These are the activations of a small neural network, seen along a few directions. Each row is one input.
Each table varies a few parts of the input and shows all the possible inputs, shuffled.
A made-up example of a description, with smaller parts first: ring(8) and (point or (values(2) and line(4)) or ring(11)).
Shared parts are said once, and a part with two or three values counts as separate values.
(in the rows, 128 means zero)

Other details of the inputs vary at random and push rows far along two fixed directions, the same in every table; ignore that.
These rows show it; all are for the same input, with only those details redrawn:
[177 124 149 199 131  84 116 114 161 132 159 106  92  99 139]
[123 155 107 124  77 159  65 157 202 160 154 102  86  83 109]
[176 127 157 202 161  97 143 133 126 116 145 122 131 114 155]
[169 136 164 199 198 123 175 163  82  94 124 145 184 133 175]
[120 159 110 122  94 170  79 169 183 150 143 112 110  90 118]
[119 163 118 126 125 183 106 188 148 133 130 128 149 106 134]

A family of inputs:
r1: [114 125 113 106 139 231 187 191 102 116  69 157 184 132 144]
r2: [179 106 174 160 163 114 188 103  74 106 126 162 161 125 182]
r3: [ 55 180 113  81  81 125 103 139 171 162 146 130 100 128 151]
r4: [118  98  97 102 149 200 150 187  86 123  93 110 178 132 112]
r5: [ 83 109  83  87 128 165  97 136 109 133 115 137 154 143  97]
r6: [ 46 110 117  72 165 175 134 175  76 103  92 146 200 175 132]
r7: [187 126 128 176 108  65 142 105 175 168 160  97  48  96 149]
r8: [122 145 120  60  91 167  99 132 136 167 141 118  93  96  98]
r9: [136 104  99  83  71 156  61 150 154 178 140  68  85  86 100]
r10: [114 136 103  77 139 170 122 148  87  95  89 141 195 187  92]
r11: [ 35 158 119 118 128 153 111 143 165 109 123 148 157 147 121]
r12: [112  93 154 146 117  50 127  53 151 142 140 107  41 143 107]
r13: [178  85 133 167 112  87 151  83 151 156 130  82  37 103  89]
r14: [203  84 137 160 144 100 161 113 103  93 108  80 126 158 103]
r15: [218 104 166 149 168 102 161 137  57  91 105  92 165 162 145]
r16: [174 108 107 187 116  72 165  97 195 156 143 102  45 102 121]
r17: [209 100 153 125 117  69 107  81 121 114 153  90 105 135 106]
r18: [133 142 118  78  84 175 105 157 136 178 120  92  82  94 104]
r19: [137 123 101  65 114 178 120 144 126 103 115 112 159 152  73]
r20: [154 120 165 168 158  94 167  91  62 105 113 176 161 143 188]
r21: [119 163 118 126 125 183 106 188 149 133 129 128 150 105 134]
r22: [162 114 109 170 122  65 159  69 195 147 163 124  58 102 115]
r23: [190 101 172 177 158 123 193 130  74 116 107 140 149 127 189]
r24: [112 124  97  74  81 166 108 110 174 166 138 111  66  98  62]
r25: [110  85 152 163  92  62 130  44 173 129 139 125  55 137 140]
r26: [133 136 113 181 164  73 178  82 131 124 128 158 122 146 147]
r27: [ 43 168 110 100 151 157 174 160 128 122 104 162 170 168 156]
r28: [157 119 147 146 108  50 102  55 120 158 151 119  52 114 116]
r29: [ 68 147 134  57  68 122  71 120 153 169 136 110  62 120 109]
r30: [127 148 107  56  72 132  51 128 132 138 124 111 127 145  85]
r31: [150 115 139 198 172  94 162  96 146  94 148 148 144 119 120]
r32: [ 65 122 137  67 144 145 106 174  69 118 110 137 184 154 150]
r33: [ 85 147 108  88 154 183 150 142  80 126  90 163 162 155 109]
r34: [163  66 138 161 192 106 181 108  64  95 129 130 170 142 127]
r35: [164 133 160 186 164  88 139 105 127 107 163 145 146 111 147]
r36: [ 96 146 149  52 128 139 106 171  79  97  97 129 189 187 131]
r37: [ 83 118 110  58  65 123  62 113 182 129 123  89  92 166  69]
r38: [ 58 155 151  73 127 181 145 170  80 107  92 176 189 153 186]
r39: [162 113 144 218 194 114 191 141 114  87 118 140 162 134 141]
r40: [140  99 138 176 140  97 165  65 112 112 115 164 124 144 147]
r41: [110 183 110  81 160 191 173 192 101 129 119 173 196 126 164]
r42: [ 49 172 130 103  86 130  65 140 177 133 152 132 120 121 131]
r43: [153  92 141 150 154  65 112  95  67 124 139 132 139 136 142]
r44: [122 111 104  63  94 159  70 140 136 158 151 105 120  94 100]
r45: [ 89 194 102  97 143 159 145 161 100 137 115 173 179 139 167]
r46: [139 147 152 193 157  68 119  91 116 108 149 157 148 128 152]
r47: [ 68 161  86 126 101 154  79 118 190 134 136 147 129 118  89]
r48: [167  78 135 166  97  91 146  49 176 137 150 127  63 101 115]
What is each input in this table made of? -> values(2) and line(4) and line(6)
Changing only the line(6) part turns r42 into r3. The same change can be made to r35. Which row results? -> r41
Changing only the line(6) part turns r9 into r23. The same change can be made to r6. Which row results? -> r25
Which other rows does r33 become when the line(6) part takes its other values? List them by row number. -> r5, r10, r26, r40, r47
Which other rows does r31 become when the line(4) part takes its other values? List them by row number. -> r11, r39, r47
Which other rows does r1 become when the values(2) part takes its other values? List them by row number. -> r23
Start at r13 and move only the line(4) part, one step at a time. The first step leads to r24. Which rows follow, in order? -> r33, r12
Which other rows does r6 become when the values(2) part takes its other values? List them by row number. -> r32
Start at r46 and move only the line(6) part, one step at a time. The first step leads to r45. Which rows follow, in order? -> r20, r28, r43, r30

A family of inputs:
r49: [ 65 169 131  93 110 170 134 181 147 136 103 175 138 114 165]
r50: [ 26 131 108  83 111 133 111 137 153 133 111 156 127 137 118]
r51: [152 141 153 134 106  94  68 121 129 141 142  79  92 118  93]
r52: [133 108 109  94  92 203 134 168 147 158  92 118 107 116 132]
r53: [184 151  89 201 123  32 148 115 212 157 162  73  38 125 126]
r54: [189 119 150 146 101  55 101  56 155 169 177 132  39 103 152]
r55: [169 131 139 187 190 107 203  79 116  44 102 182 186 202  91]
r56: [ 94 154 106 136 127 208 152 187 144 167 143 160 161  84 122]
r57: [ 96 128 156 155 110  74  73 132 182 120 151 113  98 121 127]
r58: [ 79 149 106  56 123 165 117 140  80 145  92 134 145 143  92]
r59: [216 126 196 197 177  51 198  83  48 123 115 138 113 129 172]
r60: [201  88  95 212 100  69  71  66 157 126 179 124  79  60 105]
r61: [121  99 117 105 107 188  84 187 149 126 104  82 135 137 102]
r62: [161 117 160 113 167 141 154 178  69  80 121 105 195 149 128]
r63: [ 84  82  88  75 122 196 134 156 114 135  80 117 144 154 100]
r64: [111 109 150 163 175  76 186  77  55  89 114 152 187 183 177]
r65: [120 138 143 149  88  89  67 106 162 123 161  91 118 134 138]
r66: [132 107 148 128 215  96 177 102  23 101 122 180 191 184 164]
r67: [ 90 133 125 171 136 167 144 111 184 136 155 116  64  88 122]
r68: [166 130 105 158 133 120 103  94 198 150 151 116 126  69 106]
r69: [131  95 134  91 180 136 203 137  38  88  99 138 193 165 126]
r70: [145 139 120  56  85 180 143 159 132 144 121 119 116 100 124]
r71: [ 95 174 119  92  74 169 117 138 147 148 122 143 134 120 169]
r72: [112 155 126  78 121 155  50 163 131 136 154 127 145 135 120]
What is each input in this table made of? -> values(2) or line(4) or (values(3) and line(6))
Which other rows does r50 become when the values(3) part takes its other values? List them by row number. -> r49, r57
